[ -9   6  -1 -19]  C
[-52 -27 -22 -32]  F
[-54 -31 -29 -27]  L
[-27 -28 -54 -31]  M
[-40 -44 -18 -28]  G
order: [-54 -29 -27 -31] -> L
which: [-52 -27 -22 -32] -> F

[-27  11 -19 -56  -1 -29  26  30   5  25]  P
[-20  -2  -2  14 -16 -16  12  15  25 -24]  D
[-50  37 -22 -36  -3 -28  25  13   0  27]  A
[-50  37 -22 -36  -3 -28  25  13   3  -1]  Z
[ -2 -14  27  45 -36  10   1 -21  11 -22]  T
[-32   5 -10  29 -50  17   5 -23  10 -31]  R
[ 18 -27  -3  32  12  -1 -15 -21  -6 -19]  N
[ 10  19  23  14  44   3 -30   2  -8  -1]  X
order: [ 25   5  30  26 -29  -1 -56 -19  11 -27] -> P
which: [-32   5 -10  29 -50  17   5 -23  10 -31] -> R
row of X -> [ 10  19  23  14  44   3 -30   2  -8  -1]
row of A -> [-50  37 -22 -36  -3 -28  25  13   0  27]

[  0   1 -27 -18   2  45   0   5   0   1  16  22] -> K
[ 31   2  -8  -3  -2  24  40 -24 -10  -7   5 -18] -> Y
[ -2   8 -36 -12   4  23  -6   2  12   0 -38  -5] -> Q
[  0   2 -15   6   6 -19   0  -3  12  -1 -44 -37] -> B
[ -3   4 -10 -24  -2  40  -7   2 -18  -8  24  31] -> U
[ -3  -1 -18  -9   0  25  -3  -1  -6  -2  19  -4] -> S
which: [ -3   4 -10 -24  -2  40  -7   2 -18  -8  24  31] -> U
row of U -> [ -3   4 -10 -24  -2  40  -7   2 -18  -8  24  31]
order: [ 31  24  -8 -18   2  -7  40  -2 -24 -10   4  -3] -> U
order: [ -5 -38   0  12   2  -6  23   4 -12 -36   8  -2] -> Q

[ 10 -25 -36  -8 -34]  Fifal
[-11 -18 -30   9   5]  dipur
[-9  0 -4  0 16]  kaba
[-17  -6 -55  -2 -26]  mupe
[-15 -25 -36 -10  16]  ranad
[12 32 14 40  9]  Ziv
[-10 -25 -36  -8 -34]  zif
row of dipur -> [-11 -18 -30   9   5]
which: [ 10 -25 -36  -8 -34] -> Fifal
key -> tag
[-1] -> z497
[-10] -> z218
[0] -> z97
[40] -> z290
[-25] -> z899
[-11] -> z599
[-2] -> z560
join ranad 3:  -> z218

[ 20 -16   3  -9   1 -18 -19] -> W
[-33 -14  13  11 -18 -25   1] -> E
[-32 -25  13 -14 -18  11   1] -> V
start: [-25  13] -> V, 1
order: [-18 -14   1  13 -32  11 -25] -> V
start: [-32 -25  13 -14 -18] -> V, 0
tags:
[20] -> z404
[-32] -> z212
[-33] -> z579
[-19] -> z598
join W 0:  -> z404
row of V -> [-32 -25  13 -14 -18  11   1]
start: [-25  13 -14 -18  11   1] -> V, 1
start: [-18 -25] -> E, 4

[ 16 -26   1  -4   5  12 -11  -3  -3   0 -14 -12   6  -5] = Tasi
[-16 -33 -15  27  17   7   7  -3  11  -9  42   2  -1  16] = tazel
[  6  -5   5 -12   1  19  -5  28   6   3 -19  11  15  -6] = digi
[ 11  -2   3   3  10 -29 -10   6  10  -7  -3 -17   3   6] = bam
[-18 -33  26  -1 -10   3  21  -1   1 -10  11   5   7 -14] = Kofa
row of Kofa -> [-18 -33  26  -1 -10   3  21  -1   1 -10  11   5   7 -14]
row of tazel -> [-16 -33 -15  27  17   7   7  -3  11  -9  42   2  -1  16]
Table of tags by key:
[-1] -> z42
[6] -> z378
[8] -> z104
[-2] -> z630
[7] -> z804
join Kofa 12:  -> z804

[ 12  12  -1  -1  17   4  10   7  -6   7   1  -5 -10  -6  -5   3  -4   2
  -2  -9  -3  -9 -13  -8  -1  -2 -11  -3  -2  -8   7] : tev
[ -3  18  -5   9  14  -3  -1   2   0   2   1  -3  -5   0  -3   6  -5  -5
  -1   1   1 -12 -13  -3   1  -2 -12  -3   8  -7  -2] : Taz
[ -6 -25 -13  -8 -18 -10  -8 -14  -1  -6   4  12   7   4   9   0  16   6
   2   3   0  10   3   4   8   0   7  16 -19   4  -6] : punon
[-16  14  16  12   0   2  -7   1  13  -3  -7  -7   6   7  -3   0 -12  -8
  -1  14   5  -3 -20 -11   1  -3 -15   1  -8 -14   6] : per
[ 20  -2  -8  -9   9   5  13  11 -11   6   4  -1 -17  -7  -2  -5   2   6
  -5 -19  -3  -3  22  11 -13   4  13  -9  23  11  -1] : kasi
[-3 11  7  3  4  4  0  3  5  0 -4 -4  2  1 -4  1 -7 -2 -3  2  1 -5 -4 -3
 -1  0 -5 -4  1 -3  2] : Fulas
[-15  48  34  22  23  14  -1  21  21   5 -16 -22  -2   3 -11   1 -33 -15
  -8  15   9 -19 -31 -15  -7  -2 -29 -17  12 -18  20] : laber
[-15  48  34  22  23  14  -1  21  21   5 -16 -22  -2   3 -11   1 -33 -15
  -8  15   9 -19 -31 -15  -6   2   1 -12  20   6   1] : tefip
[ -3   4  11  -5   7  11  23  -1 -17  -7  -2 -13  -5   5  13  -3  22   2
 -19  -8   4 -11  -9  11  -9   6  -1  20   9  -2  13] : Sazu
[-19  30  -6  12  33 -10 -11  -6  13  -7  -3  -4  -2   7  11  22   6  -3
   3   9  -8 -21 -33  11  20   9 -12  -8   6  -5  -6] : vofep
[-4 -1 11  3 -7  4 -1  5 11 -3 -4 -1  2  2 -2 -3 -6 -7 -2  8  2  4 -5 -8
 -3 -4 -2  4 -3 -5  6] : lavog
which: [ 12  12  -1  -1  17   4  10   7  -6   7   1  -5 -10  -6  -5   3  -4   2
  -2  -9  -3  -9 -13  -8  -1  -2 -11  -3  -2  -8   7] -> tev
Table of tags by key:
[-12] -> z289
[-9] -> z897
[-8] -> z779
[-3] -> z806
[-13] -> z677
[5] -> z773
[4] -> z161
join Taz 21:  -> z289
start: [13 -3 -7] -> per, 8
which: [-4 -1 11  3 -7  4 -1  5 11 -3 -4 -1  2  2 -2 -3 -6 -7 -2  8  2  4 -5 -8
 -3 -4 -2  4 -3 -5  6] -> lavog
order: [ -1  11  23  -9  13   4 -13  11  22  -3  -3 -19  -5   6   2  -5  -2  -7
 -17  -1   4   6 -11  11  13   5   9  -9  -8  -2  20] -> kasi

